Each row below holds a small network's activations on one input, seen along a few directions.
In each table, some parts of the input vary, and every possible input appears once, in random order.
Descriptions start from the smaller parts, as in this example, which fits no table here: one of 6 places along a line, together with either a single point or one of 9 places around a ring or (one of 2 separate values, together with one of 8 places around a ring).
Shared parts are said once, and a part with two or three values counts as separate values.

Other details of the inputs shift rows strongly along two fixed directions, in all tables alike. That doesn't count.

Table:
x1: [ -7   2   1   2 -14  -9 -10 -11  20  12   7   5  -8   3 -20  24]
x2: [-19   3  17   3   7  -2   3   2  21  11  -3  22 -10   1 -15  21]
x3: [  4  -2   9   6  -3 -11   0 -17   7 -17   4  11   6 -20 -10  27]
x4: [ 18  13 -32  18   6   4  -4   9 -35   3   7  -7   4   9   7 -17]
x5: [ 14 -19  16   4  -6 -12  -6   1   8  -4  -4   2  11 -10 -15  25]
x6: [  7  12 -22  31   4  15  -7  12 -22   5  -5   3 -10   9  12 -28]
x7: [ 28  13  -8  15   6   8 -13  24 -27 -12 -10  -7  16  12   9 -17]
x8: [  4  17 -13  29  20  12   6  22 -25   2  -6  11  -5   9  14 -28]
x9: [-30 -28  47 -92 -16   1  37  -4  17  -2   7 -44  -3 -27   0 -16]
x10: [  6  27 -16  13  24  15 -10  20 -23   5  -3   7   1  23   5 -16]
x11: [  1  -8   5   9  -8  -6  -8 -24  15 -12   3   8   0 -15  -9  18]
x12: [ -3  -8  -1  14 -15 -17   8  -8  11   0  10  -1 -11 -10  -7  25]
x13: [-45  17   8 -73  -1  34  10  -2 -28   4  -7 -62   8   7  19 -46]
x14: [ 10  15 -30  26  -1   7  -3  15 -17   2  -2   0 -10  16  20 -25]
x15: [-16  -6  11   1   7  -1  -2  -2  20  16  -1  20 -10   3 -16  19]
x16: [  8   9 -25  24  16   8   2  16 -22  11  -1  10  -3  17  14 -30]
x17: [  2 -13   1  -3   6 -16   8 -16  18  -9   8  14   5  -6   2  25]
x18: [ -9 -11   3  15 -14 -11   7  -9  16  12   3  10 -14 -10  -7  15]
x19: [ 14   8 -28  21  19   4   2  13 -30   9   4   3   4  14  13 -21]
x20: [ 14  20 -20  24  10   7   0  15 -38  -6   2  -5   2   1   6 -15]
x21: [ -1   1  11  12  -9  -8  -3 -19  16 -17   1  11   0 -17  -8  20]
x22: [ -4 -13   5   3   3 -11   4 -18  24   0   2  24   3  -5  -1  13]
x23: [ 11   7 -22  23  24   9   1  15 -34   5   1   4   1   9  10 -21]
x24: [ -3  -1  -2  -3  -7 -11  -8  -9  11  12  10   5  -1   1 -22  31]
x25: [  5  20 -16  33   4  12  -3  17 -22   0  -6   5 -10   5  14 -26]
x26: [ 15 -18  11   1 -12 -18  -4  -1  12  -1  -1   2  13  -5 -12  25]
x27: [ -3  -8   3   5 -13 -10  -3 -23  26  -3   0  16  -3  -9  -2  13]
x28: [  7   5 -10  20   9  13 -15  19 -17  -2 -32 -10  29  29  26 -17]
x29: [-10  -3  16 -74  -1  23  20  12 -20   1   1 -47   6  -4  17 -64]
x30: [ 16  11 -26  21  10   9  -5  10 -38   0   4  -6   2   3   4 -17]
x31: [ 13  15 -29  24  -2   6  -7   6 -27   3   4  -9  -2  11  10 -25]
x32: [  0 -15   8   3  12  -8   2 -18  10  -7   3  18   5 -13  -5  21]
x33: [ -7  -5  16   8   8  -6   7 -11  20  -9  -3  25  -1 -12  -1  14]
x34: [ -8  -4   2  -5   5 -12   2   0  18  12   7  11  -5   9 -12  33]
x35: [ 15 -17   8  -1 -12 -20  -2   4  14  -6  -1   0  10  -2  -8  30]
x36: [-19 -10   8   9  -1  -7  -1 -24  17  -9 -17   5  18  -1   8  26]
x37: [-13   2   0   0 -14  -7  -6  -3  29  11   1  11 -15   7 -10  23]
x38: [  3  -6   0   6 -14 -13  -5 -26  19  -8   6   8   2 -10  -7  18]
x39: [-23   9  16 -65   9  24  36   7 -44  -4  14 -52  -6 -22  14 -54]
x40: [ 29   3 -18  13  17   5 -10  23 -19   2  -9   1  19  24  16 -24]
x41: [-48  -8  38 -85 -23  16  20 -19  13  10  14 -42 -21 -29 -15 -15]
x42: [-47 -11  36 -90 -12   9  28 -16  14  16  17 -34 -14 -21 -13 -14]
x43: [  9  -9  -4   2  -7 -15  -3 -24  11  -9   9   9   9 -12  -8  25]
x44: [  1  -9  27  10 -12  -6  -2   7  22  -3 -13  10  -1  -9  -6  15]
x45: [ -2  -6  14   5  11  -9   7 -13  11 -12   2  19   5 -15  -4  22]
x46: [ -6 -11   6  19 -10  -9   3 -11   5   3   6   3 -11 -18 -15  20]
x47: [  9  22 -17  30   3  10  -3  13 -30  -6   0  -5  -5   3   9 -21]
x48: [ -2  -7   0   3 -13 -12   0 -19  28  -9   0  14  -6  -7   3  17]
x49: [  2 -14   2   1   6 -14   4 -20  15  -3   7  17   8  -8  -3  21]
x50: [ 30   5 -20  12  17   4  -7  28 -18  -4 -10  -1  16  27  20 -21]
x51: [ -8  -5   3  -3   5 -11  -1  -6  15  17   7  14  -2   6 -16  27]
x52: [  6 -11   2   5  -2  -9  -5 -22   7 -12   6  10   6 -17 -11  26]
x53: [ 27   1 -12  16  21  11 -11  24 -23  -1 -12   1  16  19  13 -24]
x54: [ -4 -10   7   9  -8  -4  -6 -21  22  -6  -3  16  -5 -13  -4  13]
x55: [ 15   9 -30  20  20   2   6  18 -28   2   5   1   0  17  18 -16]
x56: [ 24   9 -18  15  -3   7 -15  24  -6  -3 -15  -1   5  24  21 -27]
x57: [ -7  12 -22  32  12  12  -4   9 -28   3 -20  -8  13  22  23 -16]
x58: [ -5 -12   4   0   3 -13   8 -13  27  -6   2  21  -1  -4   4  17]
x59: [-10 -14   4  10   2 -15  19   1  15   8   5  15 -12  -5  -2  19]
x60: [  9  19 -23  12  24  16 -15  15 -24  10  -1   6   2  25   4 -18]
x61: [ 10  28 -32  11  -1  11 -20  13 -13   4   1  -7  -5  30   6 -17]
x62: [-39  -7  44 -78 -23  11  29 -28  12 -14  11 -37 -13 -44  -2 -18]
x63: [  9  -7  -6   0  -8 -17   0 -19  12 -14   9   6   6  -9  -3  29]
x64: [-22  15   5 -83  -5  31  10  -1 -38   2  18 -61  -5 -10  -1 -48]
x65: [ 11 -15  11   3 -17 -17  -4   2  22  -6  -4  -1   3  -1  -7  22]
x66: [-28   0  12 -63   6  28  31   5 -34   5  11 -45 -12 -17  13 -62]
x67: [ -6 -15  10   6   9  -5   2 -16  20  -4  -1  24   0 -10  -4  12]
x68: [ 21   6 -10  20   2  14 -19  21 -11   0 -17   1   5  17  14 -30]
x69: [  4  -5  -3   5 -14 -15  -2 -21  21 -14   6   6  -1  -7  -1  22]
x70: [ 10 -16  13   5 -17 -16  -7  -3  20   0  -4   1   6  -4 -11  18]
x71: [  7  -8  25  10 -13 -10  -4   4  15  -8  -8   2   4 -10 -12  20]
x72: [  0 -14  30   6   4  -6   8  10  20  -1 -12  15   4  -6  -6  14]
x73: [ -7   7   8   3  -3  -7  -5  -2   7   2   5   7  -3  -5 -22  32]
x74: [-16   8  13   8  -9  -1  -6  -2  24   9  -4  16 -14  -2 -15  21]
x75: [ 22   7 -15  16  -3   8 -18  19  -7   3 -15   1   7  21  16 -31]
x76: [ 25  10  -5  18  21  10  -6  28 -23  -7 -13   2  15  17  15 -21]
x77: [  2 -23  23   5   5  -6   2   5  21   5 -11  15   5  -4  -8  14]
x78: [-15  -3   4  -4   2  -8   2   2  27  14   2  18 -11  10 -10  24]
x79: [-11  10  11   9 -10  -5  -8  -4  16   3   2   8  -9  -3 -21  27]
x80: [-12   2   2   1 -13  -5  -8  -8  26  17   1  12 -12   5 -14  17]
x81: [-15   7  -3 -74  -9  18  30   2 -43  -6  23 -65  -6 -17  13 -47]
x82: [ 26   7 -11  19   1  11 -21  18 -19  -5 -11  -7  10  15   9 -25]
x83: [ -3   0  -3  -5  -8 -13  -5  -4  15   6  10   3  -5   4 -18  37]
x84: [  8  24 -24  15   4  18 -24   9 -18   6  -1  -4  -4  21  -1 -20]
Description of these inputs: one of 4 separate values, together with either a single point or (one of 4 places along a line, together with one of 5 places around a ring).
Q: Changing only the choice among 4 separate values turns x6 into x68. The same change can be made to x12. Which row results?
A: x65
Q: Changing only the choice among 4 separate values turns x31 into x70. The same change can be made to x8. Which row results?
A: x72
Q: Change only the choice among 4 separate values in x20. List by row number the other rows that result.
A: x3, x7, x73
Q: Change only the place on the line of 4 in x40. List by row number the other rows that result.
A: x50, x53, x76
Q: Change only the choice among 4 separate values in x71. List by row number the other rows that result.
A: x21, x47, x79
Q: Change only the place on the ring of 5 in x42. List by row number the other rows that result.
A: x1, x24, x51, x80

Table:
x85: [  5  10 -13   7  -3   4  -4  -3  -9  -4   5  -1  -4   0   1  -6]
x86: [  1   5  -9   6  11   2   4   4 -14   0   3   4  -3   0   3  -5]
x87: [-1  6 -2  2 11  7  1  7 -2  3 -6  5  2  8  6 -9]
x88: [ -9  -7  10   1 -10  -9   1 -16  19  -1   4   8  -5 -12 -12  20]
x89: [ 15  -5   1   2   1   2  -4   5  -3 -11 -11   0  16   3  14  -9]
x90: [  2   3 -10   8   5   1   4   4 -10   0   4   2  -5   0   5  -8]
x91: [  5   7 -10  -3   0   3 -11   6  -1   5   0  -3   0  14   0  -3]
x92: [  1   7 -10  10   3   4   0   0 -11  -3   3  -1  -5  -1   3  -5]
x93: [  6   8 -17   2   1   2  -4  -4  -8  -3   8  -2  -2   4   2  -2]
x94: [  5   9 -15   1   0   1  -6   0  -7   3   4  -4   1   9   0  -1]
x95: [  0   4  -3   4   5   5   0   7   1   3  -6   5  -1   8   8 -12]
x96: [ 19  -3  -2   7   3  -3  -1   2 -11 -15  -1  -4  10  -5  10  -7]
x97: [  4   9  -6   2  -4   5 -11   7  -2   5  -3  -1  -3   9  -1  -6]
x98: [-13 -12  15  -1   3  -9   9 -11  15   4   2  13  -3 -14 -10  22]
x99: [  0   5  -5   5  10   2   2   9 -12   5   2   2   1   6   1  -4]
x100: [ 0  6 -3  5  2  7 -7 10 -4  5 -5 -2 -2  9  1 -6]
x101: [ 17  -4  -1   5   2  -3  -2   8 -10 -10  -5  -7  14   1   5  -6]
x102: [ 17  -7   0   1   0   0  -6  13  -5  -8 -10  -5  14   6   6  -7]
x103: [-11 -14  13   0  -3 -10  10 -11  18   4   2  11  -6 -13  -8  18]
x104: [  8 -21  17   7  -5 -15   3 -13  16 -10  -4   9  10 -15  -3  22]
x105: [-39  -1  31 -91 -13  23  28 -10 -10  -4   9 -57  -9 -23   7 -43]
x106: [ -7  -5   9   1 -12 -11   1 -11  15   4   5   4  -5 -11 -16  25]
x107: [  0   8  -7   8   1   4  -2   5 -10   3   0  -3  -1   4   1  -4]
x108: [ -8 -10   6  -4  -7 -11   1 -18  19   0   7   7  -3  -7 -11  24]
x109: [  0  11  -6   3  -3   5  -9   2   1  -2  -4   2  -1   9   5 -10]
x110: [  2   8 -10  -2   1   3  -9   0   2  -1  -2   1   2  13   6  -6]
x111: [-13 -10  13   3  -5  -8   4 -14  17   1   1   8  -5 -13 -10  21]
x112: [ 2  2 -2  4  4  5 -2 13 -2  8 -3  1 -3 11  2 -9]
x113: [-10 -12  13   1  -5 -13  10  -4  14   8   4   7  -6 -10 -12  23]
x114: [ 1  3  0  2  9  6 -1 13 -6  7 -4  3  0 12  0 -6]
Q: Describe the family of inputs behind these rows.
A: one of 5 places around a ring, together with either a single point or one of 5 places along a line
Q: Changing only the place on the ring of 5 turns x102 into x104. The same change can be made to x100. Which row results?
A: x111
Q: List by row number the other rows that have the place on the ring of 5 in common with x94.
A: x99, x101, x106, x107, x113
Q: Change only the place on the ring of 5 in x112. List by row number the other rows that result.
A: x90, x95, x103, x113

Table:
x115: [-10  -4   9  13   2 -15  -1  -1  21  14   4  25 -12  -5 -21  39]
x116: [-26  12   5 -63  -8  16  21  -8 -22   2  22 -37 -17 -16  -4 -37]
x117: [ 31  35 -46  73  25   6 -39  23 -16  10 -12  41   4  46   8   3]
x118: [-25  -6  19 -65  -9  11  25  -1 -25  -3   9 -58   2 -14   6 -26]
x119: [ 15  48 -48   5  14  32 -19  15 -50  -1   6 -16   0  31  21 -63]
x120: [  4 -28  24  10  -5 -19  -5  -7  34  -2 -16  22  16  -4 -11  39]
x121: [ 38  27 -45  44  22   9 -27  25 -36  -2  -6   4  19  37  13 -13]
x122: [-22  -1  15 -22  -1   0  17   1   6  17   6  -5 -15 -11  -9   5]
x123: [ -2 -12   4 -31 -20  -6   6 -19   8 -11   5 -21   3 -16   3   0]
x124: [-11   1  26 -65 -16  20  16   6 -18  -9  10 -49  -6 -25  -1 -40]
x125: [-12  -7   5  25  -5 -18   8 -11  20  14   8  26 -16 -10 -21  34]
x126: [ 26  30 -45  19  18  22 -18  27 -52  -6 -10 -19  18  36  24 -40]
x127: [  5 -20  19  14   5 -20   9 -13  20 -14   2  26   5 -23  -9  36]
x128: [ -6  -8   5  11  -2 -16  -2  -2  36  10   3  29 -14   5 -17  34]
x129: [  1 -24  22  19   3 -21  17 -11  22  -9   0  25   4 -24  -5  34]
x130: [-18  -5  11 -23  -4  -1  16   1  19  13   5  -3 -16  -1  -4  -2]
x131: [-12 -16  16 -27  -4  -7  23   2  -6   6  10 -24  -1 -14  -8   9]
x132: [ -4 -13  26  19 -17 -13  -4  -3  22  -4 -11   6  -2 -14 -12  26]
x133: [-17 -15   9  27  -1 -13   1 -17  27   9  -1  23  -9 -10 -14  39]
x134: [  9 -25   4  16 -15 -24   6 -11  22   0   7  15  -3 -13  -5  30]
x135: [-12  -8   3  22  -1  -9  -5 -18  24   5  -2  24  -6  -6 -15  39]
x136: [-18  -5   5  27  -9 -16   2 -17  25  10   3  22 -11  -8 -17  37]
x137: [ 52  23 -35  92  12  -1 -46  25  -7  -5 -20  42  13  35   3   9]
x138: [-20  -7  14  19  -4 -15   1  -7  28  15  -5  22  -8  -4 -15  41]
x139: [-26   2  10 -65   0  19  20  -8 -19   1  18 -37 -15 -19  -1 -35]
x140: [-15  -2   8  18  -3 -10  -7  -8  25  12  -5  24  -5   0 -17  42]
x141: [  2 -12  22  21 -17 -13 -10  -7  27  -6 -11  14   2 -13 -19  37]
x142: [  8 -28  22   1   2 -19   2   1  26   0  -5  18  11  -7 -13  27]
x143: [  2 -20   5  12 -18 -21   2 -17  22  -6   0   5   1 -11   0  25]
x144: [  4 -14   4 -31 -16  -9  10 -12   4  -8  15 -16  -3 -19   0  -2]
x145: [-21   1   8 -24  -9   4   3  -7  19   5   0  -4  -8   3  -3   4]
x146: [ 52  21 -41  85  31  -3 -32  13 -16 -17 -18  48  22  31  19   2]
x147: [-33  14   5 -58 -12  22  15 -14 -17   0  15 -40  -9 -14   0 -33]
x148: [ 27  29 -43   2  21  24 -10  35 -62  -3   1 -26  12  30  23 -54]
x149: [ 53  11 -34  72  26  -1 -41  26  -9  -3 -24  42  27  46  15  -2]
x150: [ -5 -19  21  14   0 -17  12 -17  19 -15  -7  16   8 -20   1  28]
x151: [-11  -6  29 -43 -17  12  19   6 -10  -3   4 -36 -10 -24   0 -28]
x152: [-29  -1  13 -60   0  20  27  -6 -19   7  15 -39 -17 -19   4 -39]
x153: [-35   4  15 -61 -10  17  18  -2   3   6   6 -37 -12  -3   9 -34]
x154: [-12 -18  30 -66  -2  12  27   8  -9   1   2 -39   7 -15  10 -40]
x155: [ 26  19 -26   5  20  27 -14  33 -44  -6 -21 -19  22  36  41 -71]
x156: [  1 -18  17  16   1 -17   5 -20  23 -18  -8  24  11 -19  -4  38]
x157: [ 16  42 -42  -5  16  34 -22  24 -38   1  -2 -12   0  45  29 -64]
x158: [ 15 -13  -1   7 -14 -22  -6 -19  23  -7   7   9   4  -9  -7  30]
x159: [ 16  39 -44   1  23  36 -19  15 -51  -1   2 -16   2  30  25 -63]
Q: Describe the family of inputs behind these rows.
A: one of 5 places around a ring, together with either one of 4 places along a line or one of 5 separate values
Q: Changing only the place on the ring of 5 turns x129 into x156. The same change can be made to x154. Which row results?
A: x120
Q: List by row number the other rows that have the place on the ring of 5 in common with x146.
A: x117, x119, x121, x137, x149, x157, x158, x159
Q: Start at x153 and move only the place on the line of 4, one step at a time. The first step leads to x138. Which rows follow, in order?
A: x133, x136
Q: List by row number the other rows that have the place on the ring of 5 in common with x148.
A: x115, x116, x124, x127, x128, x139, x142, x144
